Each row below is a small network's average activation on inputs in which a field has the value named, seen along a few directions.
Related values have similar rows: they may be neighbours, one step apart, or belong to one group.

Other fields shift rows strongly along one fixed direction, in all tables alike. That doesn't count.

Liv, 9 values:
p8: [ -1 -10   0   2   3  -4  -3   1  -8  -2  -1   1  -3  -8 -11  -2]
p6: [  1 -22 -18 -48   8 -35 -15 -11 -15 -15  22  17   5 -13  -1 -18]
p1: [  0  15   6  25  -8  19   9   9  16   5 -13 -10  -2  16   3  12]
p5: [  2 -15  -7 -32   4 -40  -5 -15  -8 -21  11  -4   1  -3  -8   4]
p9: [  2  21   9  23 -11  28   6   9  12  21  -7   7   3  10   7  -5]
p2: [  2   1   9  28  -1  18   7   6  -1   4 -15  -7  -2  -2  -4   5]
p4: [ -1   3   7  30  -2  30   7   9   1  12 -16  -1  -3  -5   3   1]
p7: [-3  7  1 -6  1  7 -4 -1  3  7  9  4 -1  1  8  1]
p3: [ -1  -1  -7 -21   5 -23  -1  -7   1 -11  11  -8   2   4   1   2]
The values of Liv form 3 separate groups.
Question: Which other values are in the same group as p9? Give them in the order they are listed.
Answer: p6, p7
Question: Which other values are in the same group as p2? Give them in the order they are listed.
Answer: p8, p4

Toz, 7 values:
j5: [ -1   2  -2 -20   4 -11  -2  -7   2  -3   9  -2   5   2  10   0]
j3: [ -1 -14  -5  -4   4 -12  -3   0 -10 -12   2   0  -4  -5 -12   2]
j2: [  0  27  16  48 -12  46  12  15  16  23 -17  -4  -4  14   6  10]
j4: [ 0 19  6 12 -5 30  0  7  9 22  2 10  2  4 14 -6]
j6: [  1 -21 -14 -48   8 -44 -13 -15 -14 -20  20   8   5 -10  -5 -11]
j7: [-1 -2  1 14  0  4  5  3 -1  0 -8 -8 -5 -2 -6  5]
j1: [  3 -11  -2  -3   0 -13   3  -3  -3 -11  -9  -5   3  -2  -6   0]
The values of Toz form 2 separate groups.
Question: Which other values are in the same group as j3? Give them in the order they are listed.
Answer: j7, j1

Vuso, 16 values:
c10: [ -4  -1   1  11   2   4   3   1  -1  -5  -5 -10  -3   1  -1   8]
c4: [ 4 -4  3 11 -3  5  3  4 -3  3 -7  2  0 -4 -7 -4]
c8: [ -2   0   4  19   3  15   7   6  -1   1 -10  -9  -3  -2  -1   8]
c6: [  1  19  10  21 -10  22   5   6  15  14  -6  -2  -1  15   7   7]
c14: [  4 -25 -15 -54   6 -54 -14 -20 -18 -21  23  14   6 -12 -10 -18]
c1: [ -1 -10  -9 -29   7 -16 -10  -6  -7  -6  16   7   2  -7   5  -9]
c11: [  1  13   8  25  -7  27   6   7   4  18 -10   6  -1   2   3  -3]
c16: [ -2   8  -3 -10   1   1  -2   1   5   3  10  -3   2   4   9   2]
c2: [ 3 -4  0  4 -3 -7  1  0 -3 -2 -6  2  0 -1 -6 -1]
c13: [  1  18  11  32 -10  23  10   8  15  10 -16  -8  -4  15   0  12]
c9: [ -3   4  -4 -12   3   2  -4   0   4   2  10   3   2   1   7   0]
c7: [ -2 -14  -1  -1   9  -5  -2   1 -10  -8  -3  -2  -2 -11  -4   0]
c5: [  3  -3  -4 -15  -4 -16  -7  -8   0  -2   7   5   3   0  -2  -6]
c12: [-4  3  0  3  2 17 -3  4  1  7  4  6  0 -4  8 -6]
c3: [ -3  -5  -1  -4   7  -9   2  -2   1 -11  -1 -11  -2   1  -1  10]
c15: [ 3 -1  0 -1 -3 -8  2 -2  0 -4 -5 -1  2  2 -7  1]
A value of Vuso combines one of 4 hidden first parts with one of 4 second parts; all combinations occur once.
Question: c12 and c9 share the first part; c12 and c7 share the second. Which value has the first part of c7 and the second part of c9?
Answer: c10
Question: c15 and c4 share the first part; c15 and c5 share the second. Which value has the first part of c5 and the second part of c4?
Answer: c11
Question: c6 and c14 share the first part; c6 and c13 share the second. Which value has the first part of c13 and the second part of c14?
Answer: c2

Duge, 16 values:
b1: [ 0  1 -1 13 -3 16  2 10  1 11 -7  9 -2 -1  3 -6]
b15: [ -1   4  -6 -28   0 -16  -6  -6   9   1  17   5   1   4   7  -3]
b2: [  3 -22  -5 -14   7 -28   1 -11  -9 -17   1  -6  -2 -14 -10  -4]
b14: [ 1 10  4 21  0 18  7  5  5  4 -6 -8  1  7  1  6]
b11: [  0 -18  -9 -21   1 -27  -4  -9  -9 -14   4   6  -1 -10  -7  -5]
b9: [ -2 -16 -12 -39  10 -31  -8 -13 -11 -19  19   4   6  -5   1  -5]
b5: [ -2   4  13  51  -4  43  14  14   6  11 -28 -10  -3   0  -2   8]
b12: [  0 -17  -5 -12   2 -26  -3  -6  -8 -18  -4  -5  -3  -1 -12   5]
b10: [  0  15   7  19  -8  11   8   5   9   6  -9 -11  -2  15   3  10]
b8: [ -1  32  13  33 -10  45   6  14  19  24  -8   1   1  14  17   3]
b3: [  1  -2   2   9   2   4   0   3 -11   3 -10   2   1  -7  -2  -4]
b16: [ -1   7   3   5  -3  16  -4   3  -2  15   6  15   2  -1   5 -11]
b13: [  2   9  -1 -12   0 -11  -4  -2   3  -2  12  -5   3   1  -1   5]
b6: [  0  28  14  41 -10  56   7  17  19  33  -8   5  -3  11  17   5]
b7: [ -2 -21  -8 -28   8 -40  -4 -10  -8 -25   7  -8   0   0 -15   7]
b4: [ -1 -16 -10 -39   7 -33 -13 -14 -14 -13  14   7   1 -12  -5 -12]
The values of Duge form a 4 by 4 grid.
Question: What is the length, in steps, of the shortest route from b5 to b4?
Answer: 3
A value of Duge combines one of 4 hidden first parts with one of 4 second parts; all combinations occur once.
Question: b1 and b9 share the first part; b1 and b16 share the second. Which value has the first part of b16 and the second part of b9?
Answer: b8
Question: b2 and b7 share the first part; b2 and b11 share the second. Which value has the first part of b11 and the second part of b7?
Answer: b10
Question: b14 and b3 share the first part; b14 and b12 share the second. Which value has the first part of b12 and the second part of b3?
Answer: b5
